Each row below holds a small network's activations on one record, seen along a few directions.
After each row come some of the record's fields: J, V, M, D, U.
A field that a record lacks is left out.
The largest differences between rows may come from other fields.
In the rows, zero is written as 500.
Strong random noise was added to every row along 18 fixed directions; ignore it. To show where, here is one row again and again, with new noise each time:
[429 627 623 525 308 547 576 494 506 628 637 553 319 432 568 541 554 474
 516 557 579 492 516 486 621 534 552 406 458 396 347]
[481 465 485 256 569 513 531 525 602 411 391 620 526 423 554 493 620 611
 416 435 443 419 541 361 545 504 572 612 303 682 432]
[497 421 354 500 367 417 608 673 432 749 420 564 365 483 272 475 433 249
 601 561 583 374 704 631 400 724 430 704 671 553 314]
[478 462 465 597 526 463 635 554 647 554 394 416 307 603 342 655 462 295
 692 565 554 603 585 425 448 645 643 505 464 325 664]
[590 310 428 629 474 572 328 381 373 410 526 268 304 636 293 591 417 519
 435 620 690 594 556 308 560 683 460 381 445 509 604]
[477 281 324 540 481 591 526 430 528 407 724 409 530 488 507 613 444 313
 520 694 600 543 424 670 353 415 438 386 689 475 537]
[635 492 590 525 516 327 494 590 372 468 555 493 490 483 507 563 548 391
 564 441 550 449 271 215 613 594 532 576 556 428 634]
[588 582 415 604 576 587 313 604 372 517 453 534 527 421 542 433 459 681
 605 331 483 403 610 649 612 582 465 355 443 472 460]
[409 632 624 506 309 514 272 578 434 562 587 442 441 480 393 609 499 478
 468 616 568 385 518 180 544 643 524 569 368 595 544]
[639 437 553 532 594 417 443 501 414 476 544 393 591 521 522 529 505 465
 489 449 427 493 333 510 404 496 459 501 537 464 590]
[446 603 726 590 548 517 492 478 447 343 316 408 403 656 526 429 521 694
 330 281 249 552 572 565 484 636 636 613 466 533 436]
[574 474 482 537 544 486 626 470 497 603 486 456 438 486 438 403 564 481
 464 448 627 434 434 417 507 454 492 425 432 442 242]
[361 333 500 472 405 565 264 511 532 403 656 443 415 432 542 543 455 573
 399 488 781 464 593 447 432 400 470 405 694 550 239]
[446 436 456 457 608 474 504 432 506 378 479 496 571 631 431 381 521 520
 340 562 449 562 636 564 298 355 389 500 526 491 441]
[687 477 569 340 584 445 594 412 675 632 497 547 435 366 559 620 595 442
 574 506 469 495 432 386 484 492 521 462 285 406 513]
[183 556 487 598 343 540 544 605 626 468 544 404 404 473 639 597 557 530
 486 551 596 598 475 546 473 430 758 503 421 455 408]
[476 648 579 427 510 565 416 500 577 471 377 472 512 550 359 534 543 454
 432 575 343 454 528 297 427 585 584 656 312 583 591]
[656 405 469 578 401 461 494 477 647 617 334 404 414 472 584 467 452 435
 506 349 551 436 323 573 414 385 550 631 804 561 423]
[655 512 560 277 521 348 417 623 372 572 539 659 567 423 483 402 598 454
 433 488 522 436 532 395 492 467 327 570 670 455 416]
[551 456 625 482 489 353 427 287 561 524 586 570 505 469 654 518 450 418
 477 515 429 556 372 658 280 300 434 607 473 405 471]

[454 370 510 471 549 493 794 491 344 374 709 452 658 564 426 456 577 327
 382 557 538 423 241 464 520 479 477 523 626 595 353]	J=j1 D=d1 U=u2
[534 624 618 444 342 348 682 546 358 644 542 687 461 526 585 455 572 407
 505 545 402 516 424 591 603 527 444 599 480 447 553]	J=j1 M=m2 D=d2 U=u2
[620 506 663 572 436 413 492 490 495 698 373 460 413 568 468 465 392 448
 612 321 537 448 349 518 512 509 523 576 622 491 523]	J=j2 M=m2 D=d2 U=u2
[655 460 484 290 748 714 529 451 595 312 532 651 578 393 491 490 547 535
 504 377 391 340 611 471 582 532 404 348 602 543 407]	J=j4 V=v2 D=d1
[626 369 385 684 641 318 486 446 411 404 296 421 423 638 407 360 449 601
 445 363 507 580 671 524 385 577 419 607 541 472 452]	J=j4 V=v4 M=m1 D=d2
[532 519 544 595 460 503 237 534 388 488 481 524 484 567 499 408 389 572
 533 346 635 457 500 474 573 443 431 435 626 494 501]	J=j4 V=v4 D=d2 U=u2
[476 498 455 486 426 328 350 767 337 564 557 556 618 398 575 547 500 494
 594 453 547 420 438 452 557 528 452 586 588 544 639]	J=j2 M=m2 D=d2 U=u2
[569 486 508 431 527 422 412 603 360 626 494 461 534 403 451 570 513 483
 547 501 492 509 430 456 543 640 506 515 368 485 534]	J=j3 D=d1 U=u2
[405 470 450 516 559 400 578 578 362 435 561 593 640 517 624 386 550 501
 555 420 612 546 243 628 558 340 564 529 428 448 451]	J=j4 V=v4 M=m2 D=d2 U=u2
[481 586 402 510 442 521 479 249 495 349 638 792 411 268 611 521 479 389
 453 664 408 458 549 566 565 511 440 660 438 442 364]	J=j1 D=d1
[219 497 632 414 402 360 525 371 446 404 554 794 415 663 445 398 409 415
 534 563 655 555 558 397 537 401 521 662 354 504 473]	J=j4 V=v3 D=d1 U=u2
[400 553 562 717 581 364 598 513 558 354 530 573 475 524 483 526 404 539
 651 321 457 277 687 259 500 631 456 513 531 549 536]	J=j4 V=v4 M=m1 D=d2 U=u1
[332 445 616 566 489 411 486 351 512 343 519 617 359 588 513 682 377 374
 636 544 439 611 484 535 483 622 642 674 220 448 686]	J=j1 M=m2 D=d2 U=u2
[556 618 470 685 294 504 398 641 262 640 529 411 491 434 538 458 482 508
 475 465 567 392 339 468 678 604 489 517 679 531 454]	J=j3 D=d1 U=u1
[503 623 509 580 668 616 510 500 314 310 588 562 680 532 444 438 481 497
 502 470 228 357 506 555 509 632 457 459 444 524 570]	J=j2 D=d1
[522 474 771 519 465 460 450 455 658 597 500 351 386 510 525 619 488 479
 489 366 564 466 424 360 410 482 567 516 558 469 381]	J=j4 V=v2 D=d1
[446 536 356 492 516 561 510 518 500 405 394 489 539 527 426 405 577 505
 400 577 616 557 401 335 589 420 630 567 388 533 464]	J=j1 D=d2 U=u2
[510 495 707 504 385 396 314 547 419 695 436 502 405 617 453 448 385 511
 560 373 542 535 492 588 423 508 486 556 554 467 483]	J=j2 M=m1 D=d2 U=u1
[320 699 522 492 287 586 555 527 434 537 548 606 432 443 554 561 489 439
 520 670 264 572 604 729 530 671 611 627 404 510 573]	J=j2 D=d1 U=u2
[521 616 281 698 474 526 414 416 438 550 412 557 500 412 374 388 403 440
 555 569 533 383 525 513 472 553 483 663 341 555 381]	J=j2 M=m1 D=d2 U=u2
[445 349 690 265 422 626 313 474 481 482 464 473 331 589 403 571 438 398
 440 481 644 641 405 565 511 547 626 570 637 513 393]	J=j4 V=v4 D=d1 U=u1
[704 299 391 617 507 326 496 525 305 620 522 325 515 549 399 445 450 502
 492 470 632 443 433 402 530 559 298 425 668 549 565]	J=j4 V=v4 D=d1 U=u2
[487 520 648 462 491 388 639 484 491 500 724 585 480 308 676 549 567 489
 401 462 401 393 538 548 426 532 412 534 619 439 218]	J=j2 M=m1 D=d2 U=u1
[496 640 592 581 584 482 548 329 428 542 624 534 601 569 480 396 531 399
 484 596 450 570 330 579 359 320 450 419 275 281 424]	J=j4 V=v3 M=m2 D=d2 U=u2
[369 574 590 512 342 588 550 437 424 418 775 428 540 523 517 615 542 343
 398 781 394 532 328 477 439 545 525 534 431 535 572]	J=j2 M=m1 D=d2 U=u1
[463 352 521 471 535 180 685 481 414 706 569 588 346 444 529 548 541 494
 544 498 652 546 599 447 493 572 424 475 189 353 317]	J=j4 V=v3 D=d2 U=u1
[505 401 444 552 615 503 440 477 407 442 448 488 589 613 456 510 380 402
 639 448 520 577 296 685 470 477 567 528 410 467 613]	J=j3 M=m1 D=d2 U=u1
[432 602 496 583 574 566 348 429 564 389 485 671 521 456 502 502 386 411
 633 450 572 392 464 429 556 371 519 509 426 404 457]	J=j1 D=d1 U=u1
[542 363 317 424 578 680 550 277 517 325 533 484 453 437 581 480 559 623
 323 640 467 663 573 707 536 470 476 417 383 516 402]	J=j4 V=v2 D=d1
[389 597 487 714 558 502 724 477 494 381 627 508 631 602 538 490 484 604
 552 487 273 297 627 451 540 535 393 336 398 623 724]	J=j1 D=d1
[631 607 519 638 470 373 625 507 445 563 502 499 487 483 560 502 529 476
 549 473 361 461 435 408 568 605 481 528 482 449 680]	J=j4 V=v4 D=d1 U=u2
[316 615 597 657 556 595 446 515 606 437 478 589 531 583 493 563 327 422
 777 347 486 384 402 569 519 480 681 516 338 475 567]	J=j1 M=m1 D=d2 U=u1
[370 626 431 590 411 546 502 377 670 445 556 486 480 409 551 519 508 540
 404 651 460 449 653 378 415 398 483 480 508 541 466]	J=j4 V=v3 D=d1 U=u2

Which values does each new row have?
[759 469 618 287 490 560 582 475 584 747 565 537 581 481 487 523 530 435
 588 503 466 399 386 533 531 447 361 350 573 545 569]	J=j1 M=m1 D=d2 U=u1
[548 592 397 637 459 550 593 645 529 630 404 397 427 388 576 425 569 532
 495 429 489 564 506 688 485 506 594 472 696 371 318]	J=j2 M=m1 D=d2 U=u2
[599 493 467 193 802 473 440 626 473 493 466 567 808 457 452 491 640 552
 507 505 374 468 471 418 460 435 417 459 235 532 643]	J=j4 V=v2 D=d1
[463 589 514 704 568 662 596 381 413 406 395 369 557 763 421 360 460 513
 373 481 299 544 395 742 480 475 529 456 436 529 530]	J=j1 D=d2 U=u1
[632 402 565 413 647 502 594 519 619 463 467 400 412 496 479 562 618 473
 479 424 641 589 433 273 572 463 559 371 617 344 440]	J=j4 V=v2 D=d1
[359 475 338 504 315 526 447 524 391 461 581 556 428 429 572 487 488 486
 434 677 577 599 562 671 539 490 508 577 594 495 446]	J=j2 D=d1
[436 457 484 411 544 502 629 615 385 434 569 495 602 626 479 413 583 564
 458 554 543 585 550 500 584 435 439 339 596 483 591]	J=j2 D=d1 U=u2
[367 445 694 320 457 494 483 509 580 442 450 538 351 607 402 630 483 505
 507 510 511 543 695 293 537 649 577 548 481 586 607]	J=j4 V=v3 D=d1 U=u2
[383 465 338 601 485 409 510 577 394 334 445 484 597 592 602 428 522 666
 421 488 466 498 519 461 555 439 505 559 449 636 671]	J=j2 D=d1
[703 453 325 524 469 612 495 463 604 651 389 480 450 342 527 551 458 500
 621 442 529 346 379 496 581 589 553 518 354 641 467]	J=j2 M=m1 D=d2 U=u1
[531 585 691 593 457 635 631 587 515 635 460 345 518 459 611 531 503 577
 487 259 267 362 415 806 489 628 610 460 632 591 344]	J=j1 D=d1 U=u2
[613 348 523 356 606 399 490 564 553 668 370 337 512 578 416 480 552 526
 466 452 619 629 477 527 391 412 478 464 504 435 468]	J=j4 V=v2 D=d1
[338 520 407 604 493 429 494 664 479 263 485 409 559 606 511 534 555 599
 367 591 431 561 666 342 482 539 507 561 602 559 689]	J=j1 M=m1 D=d2 U=u1
[427 546 407 497 468 323 568 519 430 647 527 546 690 447 434 410 511 443
 483 613 458 331 522 483 349 478 373 703 295 674 425]	J=j4 V=v4 D=d1 U=u2
[692 519 730 475 578 433 545 233 507 373 346 500 249 637 356 459 533 395
 326 522 394 677 484 281 484 600 543 688 516 318 473]	J=j1 D=d1
[530 390 678 216 750 489 682 605 502 320 610 510 543 496 533 642 646 437
 457 437 387 620 422 456 498 581 583 412 573 360 508]	J=j2 M=m1 D=d2 U=u1
